Each row below holds a small network's activations on one input, seen along a few directions.
In each table, some parts of the input vary, and every possible input appears once, in random order.
A made-up example of a description, with smaller parts first: one of 8 places around a ring, together with either a single point or one of 11 places along a line or (one of 3 separate values, together with one of 6 places along a line).
Shared parts are said once, and a part with two or three values counts as separate values.
(in the rows, 128 means zero)

Other details of the inputs shift rows strongly along three fixed directions, in all tables alike. That doesn't count.

Rows:
x1: [108 120 123 152 154 125 151 126  98 120 128  71 153]
x2: [112 105 138 134 178 128 168 100 146 150 150 109 129]
x3: [145 141 103 133 143 124 164 116 164 138 181 168 126]
x4: [113 119 141 114 123 125  91 126 130 119 110 125 100]
x5: [113 112 145 136 111 140 131 134 123 119 110  96 141]
x6: [128 125 134 123 150 130 112 112 108 127 113 116 139]
x7: [ 86 110 145 138 160 139 145 113  95 120 119  57 150]
x8: [118 111 139 132 137 136 140 137 102 126 107  92 131]
x9: [109 141 156 119 152 118 123 111 108 119 108 115 127]
x10: [112  98 155 113 156 116 127 113 187 156 144 187  76]
x11: [155 178  98 140 114 125 127 131 117 101 126 149 160]
x12: [160 146 101 143 105 139 140 150 104 122 127  96 154]
x13: [150 154  96 154 137 130 150 140 108 127 129 101 189]
x14: [121 126 124 149 125 130 119 138 126 139 120 108 132]
x15: [116 124 142 107 117 141 113 130 110 106 112 137 109]
x16: [109 113 143 128 132 133 127 140 116 119 112  72 138]
x17: [112 115 136 128 132 133 124 130 116 132 114 129 115]
x18: [107 127 143 125 162 111 122 112 117 106 100 121 129]
x19: [117 131 130 135 141 113 140 123 103 114 135 109 138]
x20: [131 131 129 119 107 128  91 138 107 114 118 166 114]
x21: [148 138 117 130 112 137 129 152 111 119 134 135 147]
x22: [102 108 138 141 123 127 123 127 127 135 106  95 128]
x23: [121 131 149 104 131 139  89  99 105 109 117 143 108]
x24: [120 129 130 125 120 130 113 142 114 125 127 150 126]
x25: [172 148  82 148 127 123 176 150 155 167 172 132 162]
x26: [136 142 113 125 105 134 107 132 119 124 123 154 112]
x27: [148 142 136  86 132 134 108  91 165 129 161 220  86]
x28: [155 126 109 134 141 123 171 146 148 153 158 119 151]
x29: [116 121 134 106 124 126 105 124 120 120 110 129  97]
x30: [154 165  97 122  78 134  91 146 111 110 135 179 130]
x31: [ 98 111 153 100 159 111  97 105 119 107  94 138 111]
x32: [ 95 117 144 118 106 130  99 121 136 119 110 135 107]
x33: [161 141 110 141 109 136 126 154 101 120 129 129 150]
x34: [155 133 114 124 116 127 121 146 115 120 131 125 137]
x35: [162 163  95 157  85 147 128 151 127 133 147 147 158]
x36: [149 137 100 153  98 131 137 140 130 136 126  91 155]
x37: [126 118 126 122 144 128 161 124 168 163 156 171 109]
x38: [105 114 144 128 167 132 128 117  99 133 106  75 156]
x39: [166 168  82 136  84 141 131 147 116 126 142 132 149]
x40: [174 159  84 141  93 129 121 152 114 128 142 137 153]
x41: [118 138 153 121 152 117 119 108 111 121 107 118 120]
x42: [109  89 143 121 164 112 178 113 201 177 153 123 110]
x43: [123 115 139  91 134 109  97 114 166 138 141 217  67]
x44: [168 163 109 124  68 142  77 146 107  89 120 143 127]
x45: [ 86  96 150 154 136 134 148 132 121 143 107  65 151]
x46: [152 160 121 145 121 117 134 120 106 112 134 132 141]
x47: [ 88 118 149 115 125 129  95 127 125 122 109 126 105]
x48: [121 120 118 133 150 124 171 127 164 169 154 136 122]
x49: [107 106 159 126 130 132 102 134 111 112  99 106 116]
x50: [112 122 147 134 178 105 181 108 150 149 152 121 128]
x51: [161 145 123 105 122 104 111 101 157 112 165 227  84]
x52: [123  84 145 129 163 114 175 116 193 168 147 112 117]
x53: [130 119 119 137 149 121 164 132 173 168 156 117 130]
x54: [120 129 140  89 106 135  97 126 114  96 109 140  99]
x55: [161 131 110 152 135 136 182 141 173 165 170 137 150]
x56: [116 103 150 130 119 132 124 127 132 122 107 111 123]
x57: [ 97 110 164  89  96 132  76 119 119  83  89 120  94]
x58: [146 139 108 163  86 141 128 144 117 127 121 114 161]
Each input here is: one of 2 separate values, together with either one of 9 places around a ring or (one of 4 places along a line, together with one of 5 places around a ring).
Changing only the choice among 2 separate values turns x49 into x55. The same change can be made to x43. Which row results?
Answer: x30
Start at x43 and move only the place on the ring of 5, one step at a time. The first step leads to x20. Which rows follow, in order?
Answer: x33, x34, x40
Change only the choice among 2 separate values in x13. List by row number the other rows that result.
Answer: x31
Start at x23 and move only the place on the ring of 9, one step at a time. The first step leads to x2. Which rows follow, in order?
Answer: x1, x51, x46, x41, x18, x31, x6
Change only the place on the line of 4 in x14. List by row number the other rows that result.
Answer: x22, x26, x43
